Each row below holds a small network's activations on one input, seen along a few directions.
Each table varies a few parts of the input and shows all the possible inputs, shuffled.
A made-up example of a description, with smaller parts first: one of 2 separate values, together with either a single point or one of 9 places along a line or (one of 5 places around a ring, together with one of 6 places along a line).
Shared parts are said once, and a part with two or three values counts as separate values.
In the rows, 128 means zero.

Other details of the inputs vary at random and push rows far along two fixed directions, the same in every table; ignore that.
These rows show it; all are for the same input, with only those details redrawn:
[167 131 150 104  97 141 160 147 117  92 118]
[167 136 152 105  78 145 170 161 110  76  98]
[ 98 151  49 139 114 185  51  22 116 139 160]
[173 116 175  65 122 107 185 172 147 102 131]
[134 112 129  65 176 120 115  92 166 154 186]
[134 132 105 109 120 152 104  80 131 129 159]
[164 133 140 106  84 146 154 137 119  94 118]
[123 132  97 110 139 149  87  66 133 136 168]

Rows:
row 1: [177 113 182  63 129 107 185 178 145  97 132]
row 2: [180 111 165  74 123 109 188 175 141  99 128]
row 3: [169 105 127 102 116 136 159 161 100 108 108]
row 4: [102 106 140 140 211  74 135 122 153 180 164]
row 5: [113 156 130 223  71 133 162 142  81 105  67]
row 6: [125 121 213 118 146  72 188 186 128 141 110]
row 7: [149  93 133  55 167 118 134 137 121 146 147]
row 8: [140 114 131 141 105 133 129 184 114 121  91]
row 9: [136 159 149 149 140 135 146 185 169  65  94]
row 10: [ 97 144 163 148 212  80 164 142 189 123 141]
row 11: [ 64 165  95 216 109 142  87  55 101 151 131]
row 12: [166 101 106  99 134 127 146 137 132 115 140]
row 13: [127 161 111 196  34 174 113 150  95  78  68]
row 14: [111 129 137 112 160 106  92 115 173 153 162]
row 15: [ 84 126 167 119 193  76 128 113 160 180 170]
row 16: [116 139  48 163  54 208  70  49  65 122 109]
row 17: [105 101 140  86 184 109  85 127 162 183 164]
row 18: [ 94 129  90 217 110 125 120 105  91 150 107]
row 19: [ 80 114 112 171 182 107 103  90 122 190 146]
row 20: [129 170 142 164  50 156 123 164 100  88  75]
row 21: [129 108 208 122 146  76 188 184 122 145 106]
row 22: [110 162 140 220  64 138 157 140  77  98  71]
row 23: [125 107 193 128 144  79 189 184 116 151  98]
row 24: [127 108  52 125 145 155  82  69 114 148 155]
row 25: [103 120  75 148 159 131  62  94 162 167 164]
row 26: [106 121 108 132 131 133  78 124 125 167 131]
row 27: [137 156 100 128  61 174 121 104  89  87 103]
row 28: [151 141 115 105 156 145 149 133 171  72 136]
row 29: [152 128 137  91  88 147 144 136 102 101 114]
row 30: [140 157 117 186  58 153 128 169 103  90  72]
row 31: [122 121  63 114 154 150  81  58 137 149 175]
row 32: [119  98 112 108 194  96  96 134 170 174 160]
row 33: [102 117 147  82 182 101  90 124 176 180 173]
Changing only one part turns row 16 into row 21. The same change can be made to row 28. Which row results?
Answer: row 10
Describe the family of inputs behind these rows.
Answer: one of 3 separate values, together with either a single point or one of 10 places around a ring
Which other rows agree with row 13 in the choice among 3 separate values? List them by row number.
Answer: row 8, row 9, row 14, row 17, row 20, row 25, row 26, row 30, row 32, row 33
Which other rows does row 1 become when the place on the ring of 10 takes its other values? List them by row number.
Answer: row 2, row 3, row 7, row 12, row 16, row 24, row 27, row 29, row 31

Rows:
row 34: [154 111 145 111 121 111 169 157 115 122 116]
row 35: [120 111 130 132 156 108 132 157 129 144 116]
row 36: [125 139 147 144  82 141 149 142  79 117  94]
row 37: [115 125 103 160 133 132 133 111 106 134 120]
row 38: [119 154 147 181  88 127 133 162 141  93  96]
row 39: [114 157 152 173 108 127 151 120 131 102 123]
row 40: [124  99 116  74 196 107 109  71 166 176 202]
row 41: [103 133  95 145 135 151  86 119 129 131 126]
row 42: [101 138  97 140 107 161  88  56 106 140 142]
row 43: [131 149  73 141  98 166  85  72 119 118 145]
row 44: [114 109  82 103 170 131  61  74 166 173 187]
row 45: [107 151 102 182  84 163 123 110  75 113  90]
row 46: [105 143  61 178 116 167  76  91 123 128 119]
row 47: [120 123 134 129 155 114 146 133 122 134 131]
row 48: [126 113 120 143 155 111 129 144 130 150 125]
row 49: [107 137  86 159  88 157  73  87  95 152 126]
row 50: [152 116 124 145  75 134 136 155  91 120  93]
row 51: [101 155  63 168 123 166  86  75 121 115 123]
row 52: [142 134 160 102 117 128 131 172 141 117 115]
row 53: [156 112 149 112 110 113 166 151 108 127 123]
row 54: [140 105 185  78 149  90 165 158 132 151 144]
row 55: [142 128 154 121 136 125 177 154 125  99 112]
row 56: [111 151 159 197  87 117 164 143 107 106  97]
row 57: [ 84 122 141 138 202  76  91 100 187 192 186]
row 58: [106 165  78 155 115 168  82  81 121 112 131]
row 59: [151 120 124  99 145 121 138 131 147 118 146]
row 60: [116 101 152  59 220  88  97 132 199 171 187]
row 61: [138 124 169 114 117 117 139 172 121 133 108]
row 62: [131 119 109 124 131 139 134  96 120 130 142]
row 63: [114 126  73 111 185 128  81  62 172 154 183]
row 64: [157 109 140 120 118 109 152 172 117 129 107]
row 65: [124 141 132 141 111 151 145 123 105  99 107]
row 66: [146  99 177  74 153  88 166 157 137 153 148]
row 67: [147 128 159  98 108 127 131 169 141 118 118]
row 68: [151 119 174 112  97 114 152 182 114 127  98]
row 69: [113 147 149 138 151 103 132 122 177 122 151]
row 70: [125 130 107 120 114 149  83 115 132 135 143]
row 71: [118 147 117 126 123 144 110 108 132 113 129]
row 72: [120 155  83 136  95 165  81  74 119 121 140]
row 73: [130 117 127 126 163 122 149 113 139 127 141]
row 74: [156 100 148  88 165  95 152 182 167 126 135]
row 75: [157 122 154  91 174  98 169 169 167 112 144]
row 76: [114 151 115 157  89 167 118  93  95 103 109]
row 77: [131 105 115 134 147 109 129 140 128 152 127]
row 78: [139 123 167 131 101 114 160 188 107 117  82]
row 79: [117 102 110  91 210 108 116  77 169 167 195]
row 80: [154 141 158  94 109 124 145 154 137 107 125]
row 81: [114 113 132 135 154 114 122 144 125 151 121]
row 82: [123 118 121 120 162 125 115 146 156 130 131]
row 83: [114 151 116 178  63 161 130 117  67 106  77]
row 84: [145 130 178 102 109 127 175 155 121 105 107]
row 85: [158 117 149 134 107 112 190 174 101 108  94]
row 86: [152 143 166 103 104 126 161 166 130  95 104]
row 87: [136 121  99 128 129 140 103 124 135 131 137]
row 88: [127 142 112 143  80 164 120  90  94 113 122]
Describe the family of inputs behind these rows.
Answer: one of 5 places around a ring, together with either a single point or one of 10 places around a ring
Changing only the place on the ring of 5 turns row 41 into row 45. The same change can be made to row 87. Which row results?
Answer: row 34
Which other rows agree with row 86 in the place on the ring of 5? List them by row number.
Answer: row 43, row 51, row 58, row 59, row 63, row 69, row 71, row 72, row 75, row 80
Which other rows does row 84 become when the place on the ring of 5 takes its other values? List them by row number.
Answer: row 36, row 52, row 61, row 86
Which other rows agree with row 57 in the place on the ring of 5? List them by row number.
Answer: row 35, row 48, row 49, row 50, row 61, row 64, row 68, row 77, row 78, row 81
Which other rows does row 55 become when the place on the ring of 10 takes its other values? List them by row number.
Answer: row 40, row 42, row 62, row 65, row 73, row 76, row 79, row 84, row 88

Rows:
row 89: [ 95 128  96 139 141 155  70  98 116 153 135]
row 90: [144 168 126 198  36 157 159 150 101  59  70]
row 91: [121 155 124 171  40 168 118 139  71  99  68]
row 92: [149 136 118 132  81 149 141 110 105 104 120]
row 93: [103 169  85 177 109 175  93  79 126  94 115]
row 94: [ 86 137  69 148 131 160  70  40  95 162 149]
row 95: [136 131 143 118 175  99 142 140 174 126 142]
row 96: [115 104 118  98 180 115 122 103 121 169 148]
row 97: [ 91 118  68 157 133 150  72  46  94 177 152]
row 98: [145 132 117 133  93 149 111 139 127 114 119]
row 99: [179 122 186  87  91 120 204 185 119  79 108]
row 100: [128 138 184 133 125  97 182 180 137 107 101]
row 101: [164 108 207 100  92 109 212 192 104 104  89]
row 102: [141 139 138 186  28 154 139 177  65  97  51]
row 103: [147 140 123 178  41 165 164 154  43  89  45]
row 104: [165 135 132 131  75 146 138 170 115  89  96]
row 105: [124  84  65 128 172 125  99  89 133 179 167]
row 106: [126 108 115  72 200 112  90 115 178 162 191]
row 107: [ 92 138  98 137 128 146  70  92 114 153 133]
row 108: [129 104 106  67 200 117 115  94 159 155 186]
row 109: [122 106 166  96 157  89 120 145 145 170 150]
row 110: [ 90 163  59 168 146 172  70  57 141 117 152]
row 111: [157 131 174 132  64 139 192 174  73  92  64]
row 112: [151  87 203  77 160  66 161 193 160 159 147]
row 113: [115 160 114 213  66 147 141 141  79  98  72]
row 114: [ 87 168  71 167 130 165  71  47 142 123 152]
row 115: [127 123 126 148  97 130 111 144  99 137 102]
row 116: [117 132 174 140 142  84 164 158 147 135 124]
row 117: [172 133 141 117  77 158 184 171  95  61  78]
row 118: [141 156  93 159  53 185 112 140  89  75  76]
row 119: [123  98 152  93 176  96 120 156 143 165 139]
row 120: [142 117 118  98 143 122 128  95 142 150 165]
row 121: [112 136 104  99 146 135  70  77 160 150 181]
row 122: [149 137 188 135  59 136 169 196  94  96  69]
row 123: [110 160 115 217  61 142 135 133  86 104  75]
row 124: [133  81 167  77 195  75 146 125 150 191 187]
row 125: [138 121 151  73 153 120 118 138 166 130 148]
row 126: [113 131  54 143 125 166  72  41 113 146 159]
row 127: [132 109 188  99 193  70 180 189 168 134 125]
row 128: [120 126 123 138 114 144 112 147 102 129 101]
row 129: [116  96  99 127 217  78 116 127 185 175 182]
row 130: [ 78 140 123 146 173 110  92  74 158 170 170]
row 131: [133 167  99 194  67 172 134 131 103  66  80]
row 132: [103 168  72 178 116 165  92  85 123 100 106]
row 133: [147 147 172 123 110 111 178 168 155  82 115]
row 134: [135 113 193  95 190  75 188 194 169 126 126]
row 135: [101 109 100 109 176 138  99  75 122 172 160]
row 136: [138 122 144  74 163 128 114 141 163 127 150]
row 137: [167 110 145  91 126 116 170 146 133 120 131]
row 138: [150  97 134  60 196 102 140 123 162 150 175]
row 139: [144 100 160 102 141  90 171 157 108 155 135]
row 140: [142 103 150  56 182 109 141 112 167 143 175]
row 141: [104 141  66 149 109 160  46  55 135 151 164]
row 142: [116 138  82 124 128 165  73  94 135 120 139]
row 143: [169  71 154  81 178  75 157 217 166 149 142]
row 144: [168 109 171  48 164 101 183 166 153 112 150]
row 145: [114 146  89 136 106 153  70  81 132 137 148]
row 146: [150 126 193 134 130  89 207 220 127  98  82]
row 147: [154  88 199  68 166  69 188 171 139 158 156]
row 148: [143 161 141 160  80 131 164 151 128  78 102]
row 149: [ 81 128 118 157 175 102  95  83 158 182 171]
row 150: [111 159  84 196  99 166  94  81 125 109 114]
row 151: [ 67 156  79 180 146 150  66  52 128 151 143]
Changing only one part turns row 136 into row 144. The same change can be made to row 109. Which row results?
Answer: row 147
Changing only one part turns row 124 into row 112. The same change can be made to row 126. Which row results?
Answer: row 104
Describe the family of inputs behind these rows.
Answer: one of 3 separate values, together with either a single point or (one of 2 separate values, together with one of 10 places around a ring)
Which other rows does row 114 become when the choice among 3 separate values takes its other values? List them by row number.
Answer: row 125, row 140
Which other rows does row 135 become when the choice among 2 separate values takes its other values? List them by row number.
Answer: row 117
